A small network was shown many inputs. Here are its activations along a few directions, one row for each input.
Each table varies a few parts of the input and shows all the possible inputs, shuffled.
A made-up example of a description, with smaller parts first: values(3) and (point or ring(9) or (line(4) and ring(8))).
Shared parts are said once, and a part with two or three values counts as separate values.

Other details of the inputs vary at random and push rows far along two fixed directions, the same in every table; ignore that.
These rows show it; all are for the same input, with only those details redrawn:
[  5 -19   8 -17  -9   6   2 -17  10  11  13  -1  13 -21   0]
[-17   1   5 -25   9  10  -2  -9 -30  -5   4   6 -35  44  -1]
[16  6  3 14 -3 -5 13  4 -4  8  8 -8 21 -4  4]
[ 23  -9   5  11 -12  -4  11  -4  17  16  14 -10  39 -36   3]
[ 19   0   4  12  -6  -4  12   1   4  11  11  -9  27 -16   4]
[ 18  12   2  19   0  -7  14  10 -10   7   7 -10  20   3   5]
[ 12  11   2  13   0  -4  12   6 -12   5   6  -7  12   9   4]

Rows:
x1: [-16   0   5 -25   8  10  -2  -9 -29  -5   4   6 -33  41  -1]
x2: [-13 -18  -4 -25   7   5  -6 -17  14  -9  -9  27 -19  -8 -12]
x3: [ -2 -41  12 -33 -14  19  -8 -27  25  16  19  -3  12 -32  -5]
x4: [ 17 -12 -14   9  -5  -7   5  -1  18   4   9 -11  35 -30   2]
x5: [ -6 -19   0 -16   1  13  -5  -7   1   5   7  -6  -1  14  -1]
x6: [  0  24   4  24   5 -10  -5  24  -2  -4 -21  -5 -11  11  -4]
x7: [  4  21  -3  19   1  -8  12   6 -13  -4   3   2   6   5   8]
x8: [ 23  -2   4  15  -9  -4  12   0   9  13  12  -9  34 -25   3]
x9: [ -9 -17  14 -31 -12  10  -4 -26   4   6  12  12 -10 -12   0]
x10: [  2  19   5  24   2  -8  -6  21   3  -3 -19  -5  -6   2  -4]
x11: [-16  28  -3  10  17  -2 -10  22 -20 -14 -28   1 -40  44  -8]
x12: [ -7   5  -6   0  12   5   2  11 -25  -2   0 -10 -12  50   1]
x13: [-17 -16  17 -21 -10   8 -24 -10  21   4  -6   5 -19 -24  -6]
x14: [-17 -19   8 -34   2  17  -8 -15 -10   3   8   0 -24  26  -4]
x15: [-17  -8  -2 -21  -2   6  -3 -21   0  -9   7  17 -14  -4   6]
x16: [ -3  23  15  19  -2 -10  -7  24  -7  -1 -16  -3 -13   9   0]
x17: [ 17   2   9  12 -15  -4  11  -5  10  12  11  -1  29 -30   5]
x18: [  2  15  -5  16   7  -1  -6  19   8  -6 -26  -3  -7  -1 -12]
x19: [  2  18   9  23  -3 -11  -6  20   6   3 -14  -7  -2  -6   0]
x20: [-10 -28   4 -28  -7  13 -20 -15  41   3 -16   5 -10 -42 -17]
x21: [ -9  27  14  17   2  -7  -9  25 -18  -6 -18   0 -27  27   0]
x22: [-28 -11   5 -31   5  16 -26 -10   6  -9 -18  11 -44   9 -14]
x23: [  8   1 -19  11   4  -9   7   3   0  -5   5  -2  15  -6   7]
x24: [  9   2 -19  13   4  -8   7   4   0  -6   5  -2  18  -7   7]
x25: [ -8 -24  -3 -22   2   6  -7 -19  24  -6  -6  25  -6 -25 -12]
x26: [  8   9 -18  16   7  -8   6  12 -12  -8   2  -8  10  15   3]
x27: [-10 -35  -6 -31  -3  13 -10 -21  12   3  10  -2  -1  -6  -3]
x28: [  5  13 -17  18   6 -13  10   7  -4  -9   3   2  13  -2  11]
x29: [  3  17  -2  15  -1  -9  12   3 -10  -3   3   2   7   3   8]
x30: [  2  21  -8  18   4 -11  12   5 -10  -8   1   6   6   5  12]
x31: [-13  -8 -12 -15  10   9  -7  -2 -19  -9   1  -2 -20  38  -1]
x32: [  6   7 -16  16   2 -10   9   2   3  -8   5   3  18 -13  10]
Question: Changing only one part turns x7 into x29. The same change can be made to x13. Which row results?
Answer: x19
Question: Describe the family of inputs behind these rows.
Answer: values(2) and (point or line(5) or ring(10))
Question: Start at x18 and move only the line(5) part, one step at a time. The first step leads to x22. Which rows follow, in order?
Answer: x10, x13, x21
Question: Change only the ring(10) part in x3. List by row number the other rows that result.
Answer: x5, x7, x8, x15, x17, x24, x26, x31, x32

Rows:
x33: [-16   9  -3  -8   8   2  -5   1 -18 -11  -6   8 -28  27   1]
x34: [ 17  13  -1  23  -1  -8  12  13  -6   7   3 -12  21   2   4]
x35: [ 19   6  -4  21   1  -6  15  10  -6   7   8 -13  26   3   5]
x36: [15 13 -9 23  2 -9 14  9 -5  0  2 -5 21 -1  5]
x37: [ 13  17  -8  27   4 -11   7  15   3  -2  -8  -4  14  -6   0]
x38: [ -6 -27  13 -27 -14   9  -8 -24  20  10  12   5   3 -31  -2]
x39: [  8  15  -5  28   2 -12   1  20   6  -2 -12  -6  12  -6   1]
x40: [ 16   8  -9  21   1  -8  13  11  -6   3   9 -11  24   4   7]
x41: [  6 -13   8  -5  -9   4  -5  -5  22  10  -1  -5  11 -30  -6]
x42: [-16   8   6  -7   8   6 -12   8 -14  -7 -15   3 -35  32  -7]
x43: [ -4   8   0   2   1  -3   1   1 -11  -4   2   2  -8  12   5]
x44: [  5 -14   0  -6  -6   1  -2  -9  25   5  -1   4  13 -35  -5]
x45: [ 17  11 -13  23   5  -8  17   9  -9   0   6  -7  25   7   6]
x46: [ 10  16  -4  26  -1 -11   7  15   1  -1  -3  -6  16  -6   6]
x47: [ -1 -34   4 -28 -10  11  -3 -25  18  10  18  -1  12 -25   0]
x48: [  9 -27   5 -15 -10   8   3 -17  19  14  17  -5  25 -28   0]
x49: [ -2 -36  -1 -32  -7  12  -2 -29  19   6  16   8  11 -28  -3]
x50: [ 15  12  -3  22  -1  -9  12  12  -6   5   4 -11  21   2   5]
x51: [16 16  6 24 -3 -8 11 13 -4  8  2 -8 18 -1  4]
x52: [ -5   3   3  -9   4   5   1  -1 -17   0   2  -1 -14  27   0]
x53: [ 11  16   1  29   0 -10   2  22   5   2 -12  -9  12  -4  -2]
x54: [ 12  15  -8  26   3 -11   5  16   4  -2  -7  -6  16 -10   2]
x55: [-27   4  -1 -23  14   8 -13  -2 -16 -15 -16  17 -49  37  -9]
x56: [-15  10  -2 -10  10   3  -2   1 -20 -12  -8  12 -32  32  -2]
x57: [15 16  5 24 -3 -9 11 13 -5  7  2 -8 17 -1  4]
x58: [  7 -15  11  -5 -13   4  -3  -9  23  13   4  -3  17 -36  -2]
x59: [ 12  16   2  25  -3 -10   7  15   0   4  -2  -9  17  -5   3]
x60: [ 11  18  -6  29   4 -12   5  18   7  -2 -13  -2  12  -7  -2]
x61: [  1  17  -2  10   7  -5   8   7 -19  -6  -2   6  -7  21   3]
x62: [ -2 -19   5 -16 -10   4  -4 -18  17   4  10   7   7 -30   1]
x63: [-21  -5  -7 -26  11  10  -5 -10 -27 -11   6   6 -32  44   3]
x64: [  5 -25  -5 -13  -7   5   2 -17  16   7  16   0  21 -26   2]
x65: [-15  14   2  -8   8   2  -2   3 -28 -10  -1   6 -31  40   3]
x66: [-21 -32   5 -39  -5  14 -22 -24  24  -2  -4  14 -21 -24  -9]
x67: [-21 -28   6 -40  -5  15 -20 -23  15  -1   0   9 -24 -13  -7]
x68: [ 11  16  -1  25  -1 -11   6  16   0   1  -3  -7  16  -5   5]
x69: [ -9 -30   5 -30 -11  11 -10 -28  28   4   6  11   0 -39  -4]
x70: [  6 -15  10  -4 -13   3  -3  -8  23  12   4  -3  17 -36  -2]
x71: [ -8 -22   1 -20  -7   6 -13 -15  22   1   1   3  -2 -28  -3]
x72: [-24  -2   9 -23   6  12 -17  -1 -11  -7 -14   9 -45  32 -10]
x73: [ -1  13  -8   8   6  -5   6   8 -20  -7   1  -3  -5  25   6]
x74: [ -9  10   1  -1   6   1  -6   8 -13  -6  -9  -2 -21  23  -4]
x75: [ 14  17  -3  25   1 -11  13  10  -4   0   1  -2  18  -3   5]
x76: [ -2   5  -3   0   3  -1   2   2 -13  -3   3  -2  -5  17   4]
x77: [-25   8   1 -15  12   6 -15   6 -19 -14 -16   8 -47  42  -6]
x78: [-21  10   3 -16  12   9 -11   4 -27 -11 -12   4 -46  48  -6]
x79: [-15 -32   2 -43  -4  15  -9 -31   9  -1  10  14 -14 -12  -5]
x80: [ 15  12  -9  23   1 -10  12  10  -4   0   3  -7  21  -2   6]
Question: Describe the family of inputs behind these rows.
Answer: line(6) and line(8)
Question: Changing only the line(8) part turns x73 into x80. The same change can be made to x46. Which row results?
Answer: x33
Question: Changing only the line(8) part turns x59 into x69. The same change can be made to x50. Which row results?
Answer: x36
Question: Start at x41 and move only the line(8) part, one step at a time. The first step leads to x78. Which rows follow, in order?
Answer: x74, x67, x71, x54, x37, x44
Question: Change only the line(6) part in x40. List by row number the other rows that result.
Answer: x65, x67, x68, x76, x77

Rows:
x81: [-17 -32   4 -41 -10  12  -9 -34  12   0  18  13  -9 -23   5]
x82: [ -7 -38  13 -44 -10  19  -6 -33  14  11  15   8  -4 -18  -6]
x83: [ -4  18   1  15   7  -5  -5  20 -16  -5 -13  -8 -15  31   0]
x84: [ 27   5 -11  33  -4 -12  10  11  26   6  -3 -12  44 -42   0]
x85: [-12 -38  15 -41 -11  20 -12 -29  19  12  12   3  -7 -19  -8]
x86: [ 25   8  -6  32 -10 -16  17   7  10   6  13  -9  46 -35  14]
x87: [ -6  20  -6  14   8  -5  -3  20 -15  -8 -13  -6 -15  28   1]
x88: [ -2  19 -17  16  14  -8   9  11 -22 -13  -1   4  -4  32   7]
x89: [-11 -39  15 -42 -12  21 -12 -29  19  12  11   3  -6 -19  -8]
x90: [-13  -7 -12 -17  14   4  -3  -6  -8 -12  -5  11 -21  21  -5]
x91: [ -7  32   7  16   6  -8  -1  17 -14 -11 -21  12 -25  18  -4]
x92: [  0  18   3  13   7  -2  -1  20 -20  -1  -7 -10 -12  32  -1]
x93: [  0  21 -14  16  13  -4   3  16 -17 -12 -13  -1 -11  27  -3]
x94: [ 23   2  -3  33 -11 -13   5  14  32  11  -2 -16  45 -47   3]
x95: [ 21  17   9  38 -11 -17   8  15  28   8 -11   1  31 -49   0]
x96: [-15  -4   7 -13   2   6 -15   1  -5  -3  -8  -1 -26  18  -4]
x97: [  0  17   4  11   7  -2  -1  19 -20  -1  -7  -9 -14  32  -1]
x98: [ -7  -5   6 -20   4  10   3 -11 -15   2   6   4 -16  25  -1]
x99: [ 26   1 -15  33  -6 -14  16   6  20   5   8  -6  52 -39   8]
x100: [-11   0   5 -19   0   5   0 -13 -19  -2  10   6 -19  21   4]
x101: [  2  16 -18  13  16  -7   7  14 -19 -14 -10   3  -8  32  -2]
x102: [-12 -33  11 -43 -15  14  -8 -37  12   8  20   9  -5 -25   1]
Question: Changing only one part turns x96 into x83. The same change can be made to x81. Which row results?
Answer: x86
Question: Describe the family of inputs behind these rows.
Answer: values(2) and (point or ring(10))
Question: Change only the values(2) part in x99. List by row number the other rows that result.
Answer: x88

Rows:
x103: [  2  28   9  21   4  -5   3  21 -19   0  -5 -11  -6  21   2]
x104: [-15 -16   0 -34   3  12  -2 -26   0  -3  11  11 -18   9   3]
x105: [ 18  13 -10  19  -1  -8  18   6  -8   1   5  -7  29  -7   7]
x106: [ -1 -27  20 -17 -22   8 -12 -23  32  19   8  -1  14 -50   0]
x107: [-18  -5   2 -19   7   6 -10  -7  -5  -8 -14  13 -31  14 -11]
x108: [-10 -34  13 -32 -14  15 -14 -20  24  15   5  -4   0 -24 -10]
x109: [ -6   4   1  -5   8   6  -2   6 -24   1  -4  -1 -16  36  -1]
x110: [ -6  -2 -11  -2   2  -4  -4   1  -2 -11  -1   3  -5   4   4]
x111: [  7  22 -16  28  10 -10   4  20  -5  -8 -14  -3   3  15   2]
x112: [  8  29  -5  24  12  -9  17  20 -29  -6   1  -6   0  45   7]
x113: [-21   1  11 -22   1   8 -11  -6  -9  -5  -7  15 -39  18  -3]
x114: [ 28   6   1  35  -3  -8  13  16  11  13   6 -19  37 -16   5]
x115: [  2  19 -12  22   7  -9  12   7 -20  -8   2   4  -1  22   6]
x116: [ -6   9  -3  -9   9   4   6   6 -32 -11   4  -1 -20  39  -2]
x117: [-16 -10   9 -30   0  11 -16  -7 -11   0  -2  -2 -30  25  -7]
x118: [ 22  15   8  36 -10 -15  13  18  15  10  -5  -5  35 -34   3]
x119: [ -3 -33  -3 -22 -13   5  -9 -20  39  -1  12   4  17 -49   4]
x120: [ 24  13  -5  34  -4 -15   9  19  21   7 -10  -4  39 -33  -5]
x121: [-17 -19  -8 -28   6  13 -16 -16   9  -7  -6   6 -22  -7  -8]
x122: [  7 -12  -3  -1  -3  -6   1 -14  13   3  12   6  16 -28   4]
Question: Describe the family of inputs behind these rows.
Answer: values(2) and ring(10)
Question: Changing only the values(2) part turns x120 into x107. The same change can be made to x117. Which row results?
Answer: x108
Question: Change only the values(2) part in x122. List by row number the other rows that result.
Answer: x115
